A small network was shown many inputs. Here are its activations along a few directions, one row for each input.
In each table, some parts of the input vary, and every possible input appears once, in random order.
A made-up example of a description, with smaller parts first: one of 6 places along a line, together with either a single point or one of 9 places around a ring or (one of 3 separate values, together with one of 5 places around a ring).
Shared parts are said once, and a part with two or three values counts as separate values.

Other details of the inputs shift rows strongly along two fixed directions, in all tables alike. That doesn't count.

A family of inputs:
x1: [  7.2  15.9  22.8  13.0 -14.0  -4.1  -5.1   2.3  15.7   1.9 -18.5 -14.2
 -11.9]
x2: [  2.1   4.4   9.3   1.6   5.7  -5.6  -6.3   9.6  28.4   8.4 -16.9  -5.3
 -19.6]
x3: [ 21.7   7.7  14.7  13.0 -12.1  -3.8  -1.8   8.2  -0.5  19.8 -15.5  -7.1
 -18.4]
x4: [-35.8 -19.9   4.0   0.5  20.3 -11.6  -6.1 -68.3 -80.8 -56.1  44.2 -37.9
 -49.8]
x5: [-17.1 -13.4 -40.9 -26.7   7.1   8.5   1.0  13.6   2.6   5.3  27.1  29.7
  52.3]
x6: [ 10.3   3.5   3.3   2.5   8.1   0.0   2.1  11.1  13.0  25.0 -15.7   6.6
 -29.1]
x7: [  5.1   9.4   7.7  -0.4  10.6   0.2   1.3  10.1  15.9  14.0 -18.9   2.5
 -26.8]
x8: [ 16.9  -4.2  15.5  24.9 -18.7  -6.1  -2.0   8.9   9.8  15.4 -13.1  -4.6
 -15.8]
x9: [ -5.9  -0.7 -30.1 -19.9  -8.3  12.6   4.5   8.3 -20.6  -0.3  22.3  20.6
  55.8]
x10: [ 11.4  19.0  19.7  11.8  -8.8   0.8   3.9   5.1   2.0  10.6 -19.0  -5.8
 -18.8]
x11: [-10.3   4.8 -28.1 -17.6  -5.8  15.1   9.8   8.0 -22.3   0.6  23.2  26.5
  53.3]
x12: [ 55.3   5.4  27.8   9.5  16.6   0.9  30.3 -14.1  35.4   6.5  -8.4   9.2
   7.4]
x13: [  0.2  14.3  12.4  -2.6  12.6  -0.2   0.4   8.0  18.3   4.9 -22.9  -1.3
 -25.7]
x14: [-13.4   8.6 -26.4 -19.5  -4.9  15.8   9.6   7.3 -19.2  -4.3  20.0  25.1
  55.8]
x15: [-31.3 -45.5  -1.4  15.6  10.0 -19.7  -9.9 -67.3 -76.0 -48.0  50.5 -38.5
 -47.8]
x16: [-16.6  -4.4 -41.0 -29.6  13.2  15.4   7.0  12.6  -7.5   4.8  22.6  35.3
  45.8]
x17: [ -9.2   2.9 -28.2 -21.4  -7.2  13.3   4.2   6.9 -18.3  -5.9  19.6  18.4
  57.6]
x18: [  4.3   8.6  10.4  -4.6  10.6  -3.4  -4.6   8.3  19.3   3.6 -23.6  -7.9
 -23.3]
x19: [ 21.5 -20.2 -25.9 -32.9  39.8  22.6  32.8  -8.6  24.0   1.3  32.5  45.3
  72.2]
x20: [-39.8 -33.2   4.6  10.3  14.6 -17.6 -12.1 -67.2 -67.7 -66.9  43.3 -44.1
 -41.5]
x21: [  1.4  -3.8   8.3   9.1   4.5  -5.5  -4.4  12.2  29.9   3.5 -20.0  -3.5
 -18.3]
x22: [  9.8  -5.4   3.6   5.4   1.7  -6.9  -4.2  11.6  23.5  26.1 -11.9   1.5
 -22.6]
x23: [  6.9   7.8  21.8  20.1 -15.2  -4.0  -4.1   4.7  17.5  -3.0 -22.0 -11.4
 -10.8]
x24: [-37.0 -37.0   2.6  12.0  13.1 -17.9 -11.3 -66.8 -70.1 -61.4  46.0 -42.7
 -43.7]
x25: [  4.2  -7.4   6.0  10.4   3.0  -5.6  -3.4  13.2  28.2   9.8 -17.8  -1.3
 -19.3]
x26: [-17.0  -5.1 -38.8 -34.5  13.3  12.0   1.6  12.6  -3.3  -5.2  18.2  25.7
  50.8]
x27: [  1.8  12.7  10.8  -2.0  11.9   0.0   0.8   8.9  17.5   7.9 -21.4   0.0
 -25.9]
x28: [-29.0 -29.2   0.0   0.0  17.1 -15.7 -10.4 -67.7 -81.8 -51.0  45.1 -42.2
 -48.7]
x29: [ -9.6  -3.6 -29.5 -15.1 -12.9  10.4   2.5   9.0 -10.5   1.2  27.9  22.4
  59.9]
x30: [ 16.0  13.6  17.4   9.0 -11.5  -1.5  -1.1   6.4   4.6  10.2 -20.2 -11.0
 -15.2]
x31: [  7.5   5.2   7.6  -3.3   9.2  -3.3  -3.9   9.6  17.6   9.6 -21.0  -5.5
 -24.1]
x32: [ -9.4 -15.1 -44.6 -30.9   9.2  10.8   3.5  14.1  -8.7  11.9  23.8  32.4
  47.2]
x33: [ 10.4  12.3  20.3  14.1 -15.3  -4.2  -4.2   4.1  13.8   7.6 -15.6 -11.8
 -13.0]
x34: [ -5.7  -8.1 -30.5 -11.9 -13.2   8.3   1.6   9.8 -15.2   7.6  31.4  24.8
  57.0]
x35: [  9.2   3.7   5.9  -2.8   8.4  -3.1  -3.6  10.7  17.6  13.4 -20.3  -3.5
 -23.8]
x36: [ 12.0  10.4  19.0  14.6 -16.0  -4.2  -3.8   5.0  12.9  10.5 -14.1 -10.6
 -13.6]
x37: [  8.5   5.9  20.6  20.6 -15.9  -4.1  -3.6   5.5  16.6  -0.1 -20.6 -10.2
 -11.4]
x38: [ 11.4   2.0  18.4  22.0 -17.2  -4.4  -2.8   6.4  13.8   5.0 -17.4  -8.6
 -13.4]
x39: [  3.6   2.7   7.9   2.3   5.0  -5.6  -5.8  10.2  27.5  11.4 -15.7  -4.0
 -19.9]
x40: [ 12.5  17.1  20.0   8.4  -9.8  -1.6  -2.1   3.7   5.6   3.9 -22.8 -14.3
 -14.9]
x41: [ 12.8   0.0  17.4  22.5 -18.0  -4.6  -2.2   6.8  12.8   8.0 -16.2  -7.5
 -14.1]
x42: [  8.3  22.9  21.8  10.3  -7.6   1.0   3.4   4.1   4.7   5.5 -22.3  -7.6
 -16.8]
x43: [  0.7   6.2  10.7   1.0   6.5  -5.6  -6.8   9.0  29.3   5.5 -18.2  -6.5
 -19.2]
x44: [  6.6  24.7  23.1   9.8  -6.9   1.0   3.0   3.2   5.7   2.7 -23.9  -8.9
 -16.3]
x45: [ -6.4   0.6 -29.9 -14.7  -6.0  13.1   9.4   9.5 -26.0   7.8  26.2  29.5
  51.5]
x46: [-12.1   6.8 -25.8 -22.7  -5.9  13.3   3.3   6.0 -15.5 -10.8  16.1  16.6
  59.4]
x47: [  8.8  14.1  21.5  13.5 -14.6  -4.1  -4.7   3.2  14.8   4.8 -17.0 -13.0
 -12.5]
x48: [-13.3  -8.4 -27.9  -9.3 -13.1  10.8   2.7   8.9  -7.6 -10.1  22.2  22.6
  61.6]
x49: [  4.9   0.7   7.2   3.2   4.4  -5.9  -5.4  10.2  25.9  13.9 -14.1  -3.7
 -21.4]
x50: [  5.5  -9.2   5.1  11.1   2.3  -6.0  -3.0  13.4  27.2  13.1 -17.1   0.0
 -19.9]
Description of these inputs: one of 2 separate values, together with either a single point or (one of 4 places along a line, together with either a single point or one of 5 places along a line).
The inputs of x29 and x5 match in every part but the choice among 2 separate values. If x30 is changed in the same way as x29 into x5, which row does it become?
> x35
Change only the place on the line of 5 in x14. List by row number the other rows that result.
> x10, x11, x42, x44
Change only the choice among 2 separate values in x13. List by row number the other rows that result.
> x44
Change only the place on the line of 4 in x3. List by row number the other rows that result.
> x8, x34, x45
Change only the choice among 2 separate values in x49. List by row number the other rows that result.
> x36

A family of inputs:
x51: [ -7.8 -22.8 -20.4 -14.9  24.2   5.1  11.2 -18.1  -9.4 -17.3  31.1  15.4
  24.4]
x52: [  8.2   0.4  13.6   6.8   6.2  -7.3  -3.0  -7.6 -13.2   8.1 -12.0 -16.4
 -48.5]
x53: [  4.7   7.2  22.3  18.4 -15.6  -7.2  -6.5  -9.5 -13.6  -8.9 -11.9 -24.9
 -25.0]
x54: [ 12.7  -6.5  17.4   7.3  12.6 -10.5  -1.7 -15.5   1.1   7.0  -4.3 -17.0
 -46.0]
x55: [ -4.3   7.7   4.0   0.9 -10.9   2.4  -0.2  -9.2 -17.2 -20.5   3.7  -9.6
  17.4]
x56: [  1.1  16.4  20.4   6.0   4.8  -3.6  -0.4 -10.6 -13.6   1.0 -13.5 -16.8
 -44.5]
x57: [ -6.1  -0.7  -3.6   4.1 -16.0  -0.3  -4.9  -3.6 -23.7  -9.0   7.4  -6.6
   9.9]
x58: [-10.6 -23.2 -17.1   1.6  -3.8   1.5   3.8 -13.3 -12.2 -20.2  30.4   8.8
  36.7]
x59: [  9.4   8.7  20.9   3.3  10.9  -4.6   0.9 -13.7  -7.8  -3.8 -15.3 -18.7
 -40.8]
x60: [ 16.2 -11.0  -6.0  14.1 -14.7   0.3   1.0  32.6  40.8  31.2 -13.6  21.6
  16.9]
x61: [  2.1  -4.4  -2.0 -13.4  19.2   1.1   5.7 -18.0  -3.8 -10.7  14.3  -0.7
   3.3]
x62: [-47.1 -13.7 -11.4  -9.1  26.0 -21.4 -33.4  11.8  15.0  -9.7 -19.6 -22.0
 -72.5]
x63: [ 18.4   2.3   5.1   7.8  -6.4   4.9   8.8  22.9  50.1  10.7 -18.1  17.6
  31.1]
x64: [  1.7 -14.9  -2.1  -5.8  24.4   1.4  10.8 -18.8   3.0 -15.2  14.5   5.0
   2.7]
x65: [  5.4  27.4   2.7   2.5 -23.2   8.6   0.2  34.3  21.7  20.8 -23.6  14.0
  24.8]
x66: [  6.0  32.7   7.2   0.0 -19.9  10.6   3.4  30.1  25.0  12.6 -25.3  12.2
  30.3]
x67: [ 18.2  -0.3   3.1   9.1  -8.0   4.0   7.3  25.0  48.4  14.9 -17.4  18.3
  28.0]
x68: [ 14.8   4.6  26.6   2.6  19.2  -6.5   3.7 -23.4   8.6  -9.4  -8.1 -20.2
 -36.1]
x69: [ 16.9  -5.8  -1.7  11.5 -11.4   2.2   4.1  28.6  44.4  22.9 -15.3  20.1
  22.8]
x70: [-13.0  15.3   3.8   3.0 -17.0   3.3  -1.9  -6.2 -23.8 -15.7   5.8  -6.9
  14.1]
x71: [  8.8   5.9  18.3   4.4   9.2  -5.5  -0.5 -11.8  -9.8   0.1 -14.1 -17.9
 -43.2]
x72: [ -9.1 -28.4 -25.3 -12.5  21.1   3.3   8.4 -14.4 -13.4  -9.0  33.2  17.1
  19.7]
x73: [ -2.5 -13.1  -5.2   6.9 -13.1  -5.4  -6.3  -7.7 -13.3  -2.4  17.6  -5.6
   7.3]
x74: [  2.2  24.7  27.5   2.4   9.8  -0.7   3.6 -16.8  -8.3 -11.0 -16.5 -19.0
 -36.5]
x75: [  8.5  -5.1  20.7  21.1 -12.9 -12.3  -7.9 -13.3  -2.6  -2.0  -2.3 -23.5
 -27.7]
x76: [ -7.5 -12.1 -20.4 -22.3  18.9   4.7   6.3 -17.1 -15.8 -12.3  30.5   9.9
  25.5]
x77: [-10.7   0.7 -18.8 -25.0  15.6   9.8   7.5 -13.0 -25.7 -18.6  19.8   9.0
  27.5]
x78: [-12.0   4.4 -10.3  -8.3   3.2   2.8   0.3  -4.3 -28.7   2.9  10.3   2.5
  -9.1]
x79: [  8.8  30.6   2.3 -13.5   5.5  12.1   8.9  25.2  26.0  19.4 -25.4  18.1
  12.0]
x80: [  7.8 -18.4  18.0  29.4 -10.0 -12.9  -4.3 -12.2   2.6  -2.2  -1.6 -16.3
 -30.9]
x81: [ 17.9   7.8   1.3   3.1 -14.4   2.7   0.5  27.6  39.4  23.2 -16.4  13.1
  25.8]
x82: [-13.4   0.3 -14.9  -8.4 -11.2   6.5   0.1  -7.4 -28.5 -21.8  19.8   1.8
  40.0]
x83: [  5.1  24.8   0.4   3.8 -24.9   7.7  -1.3  36.4  19.9  24.9 -22.7  14.9
  22.0]
x84: [ 18.9  13.1   5.7   0.5 -11.1   4.6   3.5  23.8  43.2  15.1 -18.2  11.5
  31.2]
x85: [ -3.6  -3.2  -9.8 -11.1   9.5   1.8   1.6  -7.2 -22.8  -1.9   8.5   0.7
  -5.1]
x86: [ 12.4   8.9  -6.9   4.7 -23.8   4.4  -4.2  39.4  20.6  32.0 -21.5  15.4
  18.1]
x87: [  7.8 -10.5  15.9  23.3 -16.4 -14.1 -10.8  -9.2  -6.2   6.2  -0.4 -21.5
 -32.9]
x88: [  4.8  22.1  -1.8   5.0 -26.5   6.8  -2.8  38.6  18.1  28.9 -21.8  15.7
  19.1]
x89: [ 19.3 -10.7  -7.2  -0.5  13.8   2.9   8.5  26.3  43.1  34.0 -13.8  25.7
   1.3]
x90: [ 12.7 -14.4  19.7  13.8  19.4  -9.3   4.5 -18.4   9.5  -1.7  -5.0 -12.1
 -44.2]
x91: [-11.5   7.2  -7.9  -9.7   4.8   3.6   1.7  -6.1 -26.7  -1.1   9.2   1.9
  -6.6]
x92: [ 14.2  -6.1  26.3  10.0  24.2  -6.0   8.6 -24.1  15.2 -14.0  -7.6 -14.4
 -36.4]
x93: [ 10.2  14.2  25.3   0.9  14.2  -2.5   3.6 -18.0  -4.3 -12.2 -16.9 -20.2
 -35.3]
x94: [-71.6 -27.2 -47.0 -22.0   1.5  -3.9 -35.9  18.6  -6.3 -17.6  14.4  -0.9
   5.5]
x95: [ -4.1   9.4  17.8  23.0 -25.2  -8.2 -11.2  -2.2 -23.5   3.9  -8.3 -20.7
 -34.6]
x96: [-19.0   8.5 -19.4 -22.5   9.6  10.8   6.3  -9.3 -31.1 -13.3  21.4  11.3
  24.3]
x97: [ -8.0 -14.9 -22.9 -21.2  17.3   3.8   4.9 -15.1 -17.8  -8.3  31.6  10.7
  23.1]
x98: [ -8.9 -20.4 -27.8 -18.8  14.6   2.3   2.1 -11.2 -21.7  -0.3  34.1  12.3
  18.3]
x99: [-14.9  -8.0 -22.3  -5.1 -16.3   3.9  -4.5  -1.4 -34.5 -10.0  23.3   4.7
  32.6]
x100: [ -9.5  -9.6 -14.3  -7.1  -6.9   2.3   0.2 -13.7 -16.5 -19.5  29.2   2.2
  40.0]
The inputs of x66 and x74 match in every part but one. If x100 is changed in the same way as x66 into x74, which row does it become?
> x61
Describe the family of inputs behind these rows.
> one of 2 separate values, together with either a single point or (one of 4 places along a line, together with one of 6 places along a line)
Change only the choice among 2 separate values in x57. List by row number the other rows that result.
> x71
Change only the place on the line of 4 in x81. List by row number the other rows that result.
> x53, x58, x65
Start at x89 and move only the place on the line of 6, one step at a time. The first step leads to x72. Which rows follow, in order?
> x90, x51, x64, x92
Start at x95 and move only the place on the line of 4, one step at a time. The first step leads to x86. Which rows follow, in order?
> x87, x60

A family of inputs:
x101: [-7.9 -5.1 -6.0 -5.2  7.2 -1.7 -3.1 -1.8 -2.8 -1.3  3.0 -0.6 -8.3]
x102: [-0.8 -5.9 -0.8 -2.8 10.2 -0.5  2.2 -6.9  0.7 -3.9  4.6  0.1 -4.1]
x103: [ 4.7 -8.7 -0.4 -1.8 10.9 -1.0  4.0 -9.3  1.0 -3.2  7.1  1.1 -1.8]
x104: [-14.0  -2.7 -42.8 -27.9  -5.1  18.0   8.5  12.7 -12.9  -4.0  32.5  36.4
  84.1]
x105: [-5.2  1.6 -0.3  3.6 -9.8 -0.3 -3.6  0.2 -9.3 -3.3  1.9 -3.5  2.9]
x106: [-3.4  2.0  0.6  3.4 -9.0 -0.2 -2.5 -1.1 -9.0 -3.5  2.1 -3.4  3.8]
x107: [  3.3  -6.3  35.1  22.4  10.0 -17.7  -6.2 -36.0 -15.9 -17.7  -7.1 -40.2
 -74.5]
x108: [ 0.3  3.3  2.6  3.0 -7.4  0.2  0.0 -3.8 -8.7 -3.9  2.8 -3.6  5.1]
x109: [-3.4 -5.3 -3.1 -4.1  9.1 -1.3  0.3 -4.4 -0.4 -3.3  3.5 -0.2 -5.4]
x110: [-1.5  2.7  1.6  3.2 -8.1 -0.1 -1.3 -2.5 -8.9 -3.7  2.4 -3.4  4.6]
x111: [ 33.4  24.2  14.3   3.4  -0.5   3.9   1.7  61.2  85.3  56.8 -62.5  21.8
 -10.9]
x112: [ 6.2  3.7  4.6  3.5 -5.5  2.6  5.5 -6.4 -8.4 -3.5  4.3 -0.4  8.5]
x113: [ -6.9   1.7  -1.4   3.7 -10.5  -0.7  -4.5   1.2  -9.5  -2.7   2.1  -3.6
   2.0]
x114: [-5.0 -5.2 -3.9 -4.4  8.7 -1.3 -0.9 -3.1 -1.3 -2.9  3.3 -0.6 -6.0]
Describe the family of inputs behind these rows.
> one of 2 separate values, together with either a single point or one of 6 places along a line
The inputs of x114 and x106 match in every part but the choice among 2 separate values. If x102 is changed in the same way as x114 into x106, which row does it become?
> x104
Change only the choice among 2 separate values in x111. List by row number the other rows that result.
> x105
